A small network was shown many inputs. Here are its activations along a few directions, one row for each input.
In each table, some parts of the input vary, and every possible input appears once, in random order.
A made-up example of a description, with smaller parts first: one of 2 separate values, together with either a single point or one of 9 places along a line or (one of 4 places along a line, together with one of 5 places around a ring).
Shared parts are said once, and a part with two or three values counts as separate values.
In the rows, zero is written as 128.

Other details of the inputs shift rows strongly along two fixed directions, in all tables alike. That doesn't count.

Table:
r1: [136 141 115 126 125 138 114 107 121 116 153]
r2: [126 134 123 122 110 134 111 103 123 113 150]
r3: [148 101 105 170 148  84 139 103 135 152  97]
r4: [134 144 126 122 116 143 120  98 125 116 143]
r5: [132 143 131 126 109 122 111 109 117 112 150]
r6: [136 149 133 127 118 138 119 102 123 114 143]
r7: [129 140 122 121 103 125 113 106 116 117 151]
r8: [133 144 121 116 110 141 122  96 124 122 147]
r9: [148 132 152 147 133 160 114 107 145  98 145]
r10: [140 153 134 125 115 131 119 104 118 115 143]
r11: [ 82 118 138  83 129 141 149 204 127 147 111]
r12: [142 150 124 129 123 127 114 113 114 115 154]
r13: [149  61  85 191 161  38 169 111 144 197  42]
r14: [107 113 160 118 168 161 146 219 147 128 109]
r15: [144  98  93 158 139  88 141  98 135 159 102]
r16: [ 93 136 145  85 132 144 155 202 122 149 104]
r17: [ 85 124 150  92 137 138 145 210 126 139 109]
r18: [140 124 147 147 126 150 104 112 143  96 151]
Description of these inputs: one of 3 separate values, together with either a single point or one of 5 places around a ring.
The inputs of r14 and r9 match in every part but the choice among 3 separate values. If r3 is changed in the same way as r14 into r9, which row does it become?
> r6
Which other rows does r8 become when the place on the ring of 5 takes its other values? List them by row number.
> r4, r6, r10, r16
Which other rows does r2 become when the choice among 3 separate values takes its other values? List them by row number.
> r1, r4

Table:
r19: [121  85 129 170 155  34 157 167 126 173  46]
r20: [153 134 164 150  99 144 110  78 144  96 146]
r21: [158 154 111 146 156 148 110  83 123 103 159]
r22: [160 128  92 154 152 153 110  86 136 113 166]
r23: [148 140 168 154 107 138 110  69 140  94 126]
r24: [139 143 145 125 171 143 156 196 129 143 112]
r25: [ 85  95 114 110 135 116 121 195 125 137 133]
r26: [144 171 120 119  96 115 129  59 105 131 127]
r27: [146 139  94 118  91 125 125  69 116 138 150]
r28: [126  79 125 166 147  41 155 177 129 175  65]
r29: [ 64 172 129  20  98 212 128 194 107 118 179]
r30: [124 147 137  98 160 181 138 211 126 124 150]
r31: [103 158 140  72 110 140 161 177 111 156 113]
r32: [ 91 100 122 125 148  85 133 182 121 144 100]
r33: [133  93 125 154 111 150 104  68 161 104 145]
r34: [138  43 129 184 141  89 157 122 175 165  55]
r35: [131 122 146 143 114 149 103  66 147  92 142]
r36: [ 72 171 135  40 114 175 142 177 105 131 139]
r37: [147 116 104 154 105  92  92 100 116 114 167]
r38: [176 169 131 159 150 133 118  84 118 108 141]
Describe the family of inputs behind these rows.
> one of 4 separate values, together with one of 5 places around a ring
The inputs of r37 and r28 match in every part but the place on the ring of 5. If r34 is changed in the same way as r37 into r28, which row does it become?
> r20
Which other rows does r32 become when the choice among 4 separate values takes its other values? List them by row number.
> r21, r35, r36
Start at r24 and move only the place on the ring of 5, one step at a time. The first step leads to r30. Which rows follow, in order?
> r22, r21, r38
Start at r26 and move only the place on the ring of 5, one step at a time. The first step leads to r36. Which rows follow, in order?
> r29, r27, r31

Table:
r39: [103 163 189  82 118 205 126 187 134  95 148]
r40: [157 101  82 175 137  89 130  52 135 149 102]
r41: [114 113 132 120 158 140 148 160 144 142 108]
r42: [125  83  82 143 148  72 179 132 134 200  60]
r43: [170 164 125 154 122 128  91  57 115  86 186]
r44: [160 133 111 163 106 110  74  65 116  88 190]
r45: [ 88 164 179  70 114 184 127 181 125 100 152]
r46: [124  30  92 185 162  60 157 138 163 185  54]
r47: [138 123 150 143 163 137 144 180 136 131 106]
r48: [ 96  89 142 125 116 112 132 164 143 135 105]
r49: [ 95 151 138  68  98 138 145 163 109 143 123]
r50: [166 164 105 152 113 115  90  52 104  99 172]
r51: [ 88 156 156  74 109 163 129 171 114 118 129]
r52: [129 115 143 129 159 163 147 168 152 133 107]
r53: [167 172  94 138  97 104 101  51  97 117 179]
Describe the family of inputs behind these rows.
> one of 3 separate values, together with either a single point or one of 4 places along a line
The inputs of r52 and r39 match in every part but the choice among 3 separate values. If r40 is changed in the same way as r52 into r39, which row does it become?
> r51
Which other rows does r47 become when the place on the line of 4 takes its other values? List them by row number.
> r43, r50, r53
